A small network was shown many inputs. Here are its activations along a few directions, one row for each input.
Each table varies a few parts of the input and shows all the possible inputs, shuffled.
A made-up example of a description, with smaller parts first: one of 4 places along a line, together with either a single point or one of 11 places along a line or (one of 2 separate values, together with one of 8 places around a ring).
Shared parts are said once, and a part with two or three values counts as separate values.
In the rows, zero is written as 128.

Other details of the inputs shift rows strongly along three fixed directions, in all tables alike. That doesn't count.

Table:
row 1: [137 119 137 132 118 140 133 114 123 160 137 104]
row 2: [106 113 168 153 119 133 117  73  79 126 109  57]
row 3: [159 116 126 136 113 128 153 137 138 176 153 125]
row 4: [137 122 133 116 144 102 135 165 130 110 131 173]
row 5: [147 122 126 119 112 152 156 134 146 167 153 123]
row 6: [113 117 155 136 148 100 109 128  91  84 100 138]
row 7: [ 92 119 161 149 109 140 126  69  84 117 112  60]
row 8: [ 84 120 134 170  97 126 129  74  89 107 122  60]
row 9: [ 95 122 160 150 107 141 126  70  87 111 111  57]
row 10: [150 123 118 126 108 145 155 141 144 165 151 117]
row 11: [111 203  53 106 165 133  48  88 208 134  98 171]
row 12: [153 122 116 125 110 146 153 139 139 165 154 119]
row 13: [150 118 125 131 109 127 154 133 140 175 155 128]
row 14: [101 130 149 115 139 131 124 124 117  63 103 133]
row 15: [143 119 138 110 150 116 128 172 127 111 129 168]
row 16: [140 121 139 111 150 118 129 171 131 110 124 167]
row 17: [145 120 130 126 145 105 131 170 125 111 125 171]
row 18: [152 121 117 126 108 147 152 140 139 167 152 120]
row 19: [128 127 134 111 142 122 138 167 136 100 126 165]
row 20: [127 121 137 132 147 103 115 145 107  98 111 155]
row 21: [144 118 135 131 117 139 136 122 126 167 142 109]
row 22: [100 125 153 124 140 121 116 128  99  68 102 131]
row 23: [117 199  22 152 126 129  67  69 213 198 130 124]
row 24: [116 126 138 135 112 142 137  98 116 139 133  90]
row 25: [149 122 117 124 107 147 153 140 142 166 152 120]
row 26: [148 123 117 124 108 146 153 137 140 163 153 116]
row 27: [127 128 132 100 135 136 143 159 142  87 130 163]
row 28: [134 124 135 104 146 128 137 166 135 101 129 167]
row 29: [153 121 118 127 109 145 155 142 141 166 152 118]
row 30: [136 122 136 119 144 102 135 164 131 109 126 170]
row 31: [134 125 137 106 146 127 138 167 138 101 126 166]
row 32: [147 125 121 121 105 149 158 138 145 161 158 121]
row 33: [128 119 144 137 119 138 127 101 109 147 130  89]
row 34: [118 121 143 137 148 101 109 132  94  86 105 140]
row 35: [114 118 154 135 149  99 109 127  91  83 103 137]
row 36: [ 74 198  51 151 159 102  27  62 167 109  81 138]
Each input here is: one of 3 separate values, together with either a single point or one of 11 places along a line.
Question: Changing only the choice among 3 separate values turns row 13 into row 4. The same change can be made to row 20. Which row results?
Answer: row 34
Question: Which other rows does row 8 become when the choice among 3 separate values takes its other values? List them by row number.
Answer: row 23, row 36
Question: Which other rows does row 19 become when the place on the line of 11 takes its other values? List them by row number.
Answer: row 2, row 3, row 9, row 10, row 14, row 16, row 17, row 29, row 30, row 31

Table:
row 37: [143 125 105 118 108 150 150 150 142 128 144 131]
row 38: [152  89 160 142 110 120 166 152  78 125 135 113]
row 39: [ 80 170  92 153 125 116  85  69 154 131 118 104]
row 40: [112 100 179 128 109 147 150 104  75  85 115  86]
row 41: [142 134  99 120 120 139 145 160 156 118 138 154]
row 42: [133 132 122 104 137 142 138 158 156 136 143 156]
row 43: [ 70 154 141 156 155  88  57  21  96  78  64  97]
row 44: [145 108 153 128 111 143 159 130 123 170 156 100]
row 45: [164 126 108 127 142 111 125 167 141 140 129 173]
row 46: [149 138 113 102 135 137 139 156 158 123 137 175]
row 47: [145 127 116 153 118 132 116  92 110 169 129  91]
row 48: [132 112 147 123 102 157 166 129 130 160 157 101]
row 49: [159 136 117 103 147 118 132 160 152 129 129 178]
row 50: [ 94 106 178 153 145 101  87  94  35  47  70  90]
row 51: [136  97 169 124 104 147 180 139 104 107 138 115]
row 52: [137 149  89 102 147 120 125 186 162  85 122 198]
row 53: [119 122 150  97 158 117 134 193 137  68 117 194]
row 54: [125  96 184 132 117 132 143 105  69  95 114  84]
row 55: [ 72 112 168 150 123 130 115  82  49  29  83  68]
row 56: [112  91 180 158 121 116 135 124  63 110 116  83]
row 57: [138 154  85 144 137 129  86 102 152 200 134 114]
row 58: [133 159  72 141 101 159 116  79 164 178 141  90]
row 59: [121 147  95 102 153 119 120 194 165  94 126 192]
row 60: [147 131 113 121 150 106 117 180 141 144 132 173]
row 61: [137  99 142 155 103 109 161 130 115 177 159 110]
row 62: [ 89 173  82 141 141 134  70  83 161 129 102 108]
row 63: [122 113 149 133  94 134 175 119 136 159 163 111]
row 64: [145 108 151 126 113 146 160 131 122 169 156  99]
row 65: [128 120 146 112 130 107 159 159 133  84 133 183]
row 66: [134 138 101 128 113 117 151 150 158 117 149 163]
row 67: [139  83 171 145 110 126 163 155  78 140 148  99]
row 68: [131 128 132 111 121 144 151 147 147 146 145 135]
row 69: [ 42 186  96 127 201  97   8  91 124  17  41 152]
row 70: [149 158  94 133 128 139 103  77 168 188 127 113]
row 71: [150 112 136 116 162  94 123 197 106  74 113 199]
row 72: [127 135  97 106 137 137 126 180 162 117 138 165]
row 73: [120 121 148  89 159 122 129 195 132  68 118 192]
row 74: [148 134 116 104 131 143 144 149 152 128 139 162]
row 75: [125 150 106 143 117 121 114  69 168 204 144 104]
row 76: [131 112 159 134 121 135 138  96  92 121 121  90]
row 77: [146 116 140 122  95 155 174 120 127 153 149 105]
row 78: [121  85 162 141  81 159 193 143  93 129 163  70]
row 79: [137 152 105 130 123 148 100  82 162 205 139  91]
row 80: [151 174  75 116 151 128  82  98 183 173 121 154]
row 81: [117 124 154 128 143 120 116 123 118 116 113 122]
row 82: [105 175 102 126 164 115  58  80 154 142  94 127]
row 83: [142  94 149 143 124  90 158 156  99 110 134 156]
row 84: [145 140  97 152 109 145 103  86 143 228 148  75]
Question: Changing only one part turns row 58 into row 71. The same change can be made to row 55. Which row results?
Answer: row 47
Question: Changing only one part turns row 52 into row 38. The same change can be made to row 66. Which row results?
Answer: row 83
Question: Describe the family of inputs behind these rows.
Answer: one of 2 separate values, together with one of 4 places along a line, together with either a single point or one of 5 places along a line
Question: Which other rows agree with row 40 in the place on the line of 4 and the choice among 2 separate values? List them by row number.
Answer: row 46, row 51, row 65, row 74, row 77
Question: Which other rows does row 63 become when the choice among 2 separate values takes its other values? List them by row number.
Answer: row 65
Question: Which other rows does row 81 become when the place on the line of 5 takes its other values? List them by row number.
Answer: row 44, row 64, row 79, row 82
Question: Which other rows agree with row 53 in the place on the line of 4 and the choice among 2 separate values? List them by row number.
Answer: row 42, row 48, row 63, row 68, row 73
Question: Which other rows does row 52 become when the choice among 2 separate values takes its other values? List them by row number.
Answer: row 59

Table:
row 85: [129  88 170 135  90 135 194 150  98 116 158 120]
row 86: [136 117 134 135 121 114 151 129 123 142 149 125]
row 87: [133 111 127 132  88 154 181 139 119 137 163  89]
row 88: [123 137 118 122 128 116 131 144 151 114 128 164]
row 89: [117 141  99 109 147 122 119 184 151  75 115 189]
row 90: [123 135  98 114 126 134 133 161 146 106 134 153]
row 91: [175 156  92 116 138 147 100 111 161 210 130 129]
row 92: [137 142 100 128 142 111 117 136 160 151 136 173]
row 93: [148 106 129 150 111 129 141 139 108 160 148 115]
row 94: [ 98 113 164 147 165  84  89 145  66  35  73 136]
row 95: [153  82 195 112 118 137 185 145  87 121 137 119]
row 96: [148 155 116 101 141 145 115 113 173 149 128 151]
row 97: [143 161  81 127 111 135 131 105 184 189 160 128]
row 98: [122 131 157  84 169 120 118 177 140  71 114 192]
row 99: [148 133 121  94 138 161 131 148 150 113 128 148]
row 100: [138  81 167 136 103 118 185 149  95 128 155 117]
row 101: [ 99 127 141 160 120 115 109  64 104 132 108  83]
row 102: [ 91 142 124 148 110 125 104  55 118 128 113  79]
row 103: [114 140 143 139 139 139  79  68  98 161  99  67]
row 104: [122 138 128  82 168 143 109 182 152  74 114 181]
row 105: [109 119 136 163 122 115  94  80  80 127 108  73]
row 106: [132 129 129 122 124 118 153 161 151 116 137 158]
row 107: [138  86 173 144 106 118 187 150  99 126 146 112]
row 108: [153 100 132 153 100 132 152 135 109 171 150  99]
row 109: [ 90 157 145 115 180 110  56  83 119  98  74 133]
row 110: [135 157  65 130 108 159 126 119 178 179 151 128]
row 111: [151 148  82 138 139 114  97 127 151 171 137 137]
row 112: [ 80 150 119 149 131 132  95  84 114  84  89  85]
Question: Changing only one part turns row 110 into row 93. The same change can be made to row 90. Which row results?
Answer: row 105
Question: Describe the family of inputs behind these rows.
Answer: one of 4 places along a line, together with either one of 2 separate values or one of 5 places along a line
Question: Which other rows does row 104 become when the choice among 2 separate values takes its other values? List them by row number.
Answer: row 99
Question: Which other rows does row 88 become when the place on the line of 4 takes its other values? List them by row number.
Answer: row 89, row 101, row 108
Question: Which other rows agree with row 85 in the place on the line of 4? List them by row number.
Answer: row 88, row 96, row 97, row 98, row 102, row 106
Question: Which other rows does row 94 become when the place on the line of 4 takes its other values? List them by row number.
Answer: row 106, row 107, row 112

Table:
row 113: [168 107 128 117 129 109 173 212 159 147 164 203]
row 114: [ 97 105 172 127 123 143 140 120  78  93 113  85]
row 115: [118 172  80 127 177 113  39  92 160 154  98 144]
row 116: [161 150  82 146 106 160 103  67 160 241 147  79]
row 117: [153  96 161 127  81 176 186 125 107 170 162  75]
row 118: [133 100 172 143 126 117 136 101  76  99 106  94]
row 119: [102 130 146 127 139 117 129 135 128  86 113 150]
row 120: [101 114 167 133 113 128 151  96  87  87 125 101]
row 121: [171  84 162 145  85 144 196 123  96 167 159  76]
row 122: [ 95 121 129 135 123 125 138 151 120  59 117 142]
row 123: [150  87 167 125  75 175 196 133  97 162 158  74]
row 124: [168 118 124 149  92 148 166  99 124 191 153  79]
row 125: [149 125 117  94 126 131 169 216 176 148 163 185]
row 126: [135 149 108 128 150 108  97 118 130 110  93 148]
row 127: [135 103 167 121 145 115 121 159  83  84 108 148]
row 128: [101 144 132 114 154 117  95 128 147 112 113 140]
row 129: [113 120 155 110 139 112 133 126 117  78 120 155]
row 130: [121 130 144 110 146 139 116 140 112  86 107 144]
row 131: [113 131 134 130 155  98  94 139 127 115 113 143]
row 132: [177 162  77  94 143 140 137 165 204 160 146 193]
row 133: [125 119 119 134 132 127 111 156  96  75 108 137]
row 134: [156  82 167 145  75 132 200 120  95 171 177  89]
row 135: [124 158 110 113 148 126 102 110 147 103  94 145]
row 136: [187 111 119 103 133 134 163 218 144 147 158 195]
row 137: [ 95 190  71 128 153 120  61  81 189 141  94 154]
row 138: [143  82 172 124  92 168 189 131 105 170 170  71]
row 139: [126 154 121 114 151 124 105 113 141  95  99 146]
row 140: [153 151  57 100 134 154 131 192 196 152 160 180]
row 141: [106 188  72 114 175 133  43  85 181 148 100 141]
row 142: [120  97 170 141 117 130 132 121  60  99 104  92]
row 143: [116 138 118 130 141  96 108 120 118 100 108 157]
row 144: [137 167  79 137  93 155 126  47 181 223 160  87]
row 145: [ 94 179  88 134 127 129  77  36 154 148 104 103]
row 146: [167 122 115 109 136 111 151 214 171 166 168 190]
row 147: [123 107 176 126 122 135 145  97  92  91 109  92]
row 148: [101 133 147 127 137 142 103  90 111 125 114  90]
row 149: [120 120 144 131 139  97 131 135  97  82 119 155]
row 150: [122 129 121 122 128 134 134 142 119  57 108 135]
row 151: [164 105 137 140  96 156 146 104 116 201 152  80]
row 152: [ 92 130 149 142 128 127 112  76 123 117 108 100]
row 153: [ 92 128 126 127 128 127 125 159 122  69 121 128]
row 154: [171  99 131 114 130 109 177 215 159 146 165 205]
row 155: [ 95 153 126 120 151 118  95 128 143 106 111 137]
row 156: [122 113 154 125 155 110 111 153  95  96 114 142]
row 157: [154 123 118 104 128 131 178 204 177 138 164 200]
row 158: [124 110 160 143 124 131 119 110  74 111 109  93]
row 159: [109 106 155 140 135  97 139 156  96  79 108 152]
row 160: [152 112 127 146  88 134 159  84 129 200 166  89]
row 161: [113 109 158 147 119 107 134  92  83 106 122 102]
row 162: [120 108 182 128 121 134 147 101  85  84 108  92]
row 163: [165 100 118 156  70 155 186 123 111 162 161  69]
row 164: [126 168  81 140 103 162 115  71 188 234 158  73]
row 165: [116 138 142 131 132 135 115  73 116 108 101  91]
row 166: [111  99 171 144 130 124 131 124  64 102 117  88]
row 167: [154 110 140 126  90 175 164 108 129 188 159  77]
row 168: [101 107 167 152 123 114 133 123  78 108 121  86]
row 169: [157 122 117 102 130 129 173 200 184 145 165 201]
row 170: [117 148 114 132 147  95  97 110 126 105 111 157]
row 171: [114 113 149 141 144  97 126 144 110  91 113 153]
row 172: [114 147  98 120 136 146  95 133 133  84 105 138]
row 173: [ 97 168  96 154 145 113  56  60 146 167 105  88]
row 174: [101 167  64 157 135 136  57  70 136 148 106  83]
row 175: [111 145  88 141 132 104 100 118 126  87 115 148]
row 176: [ 94 100 149 159 107 119 139 137  74  84 124  79]
row 177: [140 121 127 130  98 174 161 109 134 196 166  73]
row 178: [142 115 124 162  88 141 165 101 132 200 162  85]
row 179: [142 113 159 126 145 104 130 146  97  81 105 148]
row 180: [173 144  94  84 146 147 123 175 193 166 146 196]
row 181: [153 144  96  94 141 131 142 195 202 168 165 188]
row 182: [108 110 156 130 138  99 131 170  96  88 115 139]
row 183: [102 117 169 114 142 115 131 159 114  83 121 139]
row 184: [120 139 119 128 162 116  92 137 117 113 110 143]
row 185: [117 117 140 125 150 113 114 155  96  97 108 140]
row 186: [118 188  82 111 165 137  40  80 174 143  91 147]
row 187: [ 92 162  72 172 121 120  73  63 141 137 104  94]
row 188: [130 163  87 146  99 156 117  54 192 233 153  86]
row 189: [168 101 131 118 124 110 187 223 151 137 166 202]
row 190: [175 138  82 104 153 126 126 193 183 183 160 192]
row 191: [110 121 154 113 138 112 137 130 112  72 120 152]
row 192: [135  97 131 141  59 161 203 119 114 143 178  77]
row 193: [139 131 135 129 148 106 117 133 110  92 102 146]
row 194: [113 114 168 111 134 110 145 139 105  67 123 155]
row 195: [105 179  83 137 164 100  52 104 162 145 102 141]
row 196: [109 134 138 112 154 131 111 141 120  95 113 139]
Question: Changing only one part turns row 157 into row 120. The same change can be made to row 152. Which row results?
Answer: row 129
Question: Changing only one part turns row 149 into row 136. The same change can be made to row 160. Which row results?
Answer: row 151
Question: Changing only one part turns row 181 into row 169. The same change can be made to row 131. Which row results?
Answer: row 154
Question: Describe the family of inputs behind these rows.
Answer: one of 2 separate values, together with one of 6 places around a ring, together with either a single point or one of 6 places along a line
Question: Start at row 180 and move only the place on the line of 6, one step at a time. The first step leads to row 186. Which rows follow, in order?
Answer: row 167, row 117, row 130, row 123
Question: Which other rows does row 135 become when the choice among 2 separate values takes its other values? List them by row number.
Answer: row 126
Question: Which other rows does row 142 become when the choice among 2 separate values takes its other values? List them by row number.
Answer: row 123
Question: Which other rows does row 156 become when the place on the ring of 6 takes its other values? List them by row number.
Answer: row 113, row 127, row 134, row 146, row 179
Question: Which other rows does row 181 become when the place on the line of 6 takes its other values? List them by row number.
Answer: row 125, row 128, row 155, row 164, row 183
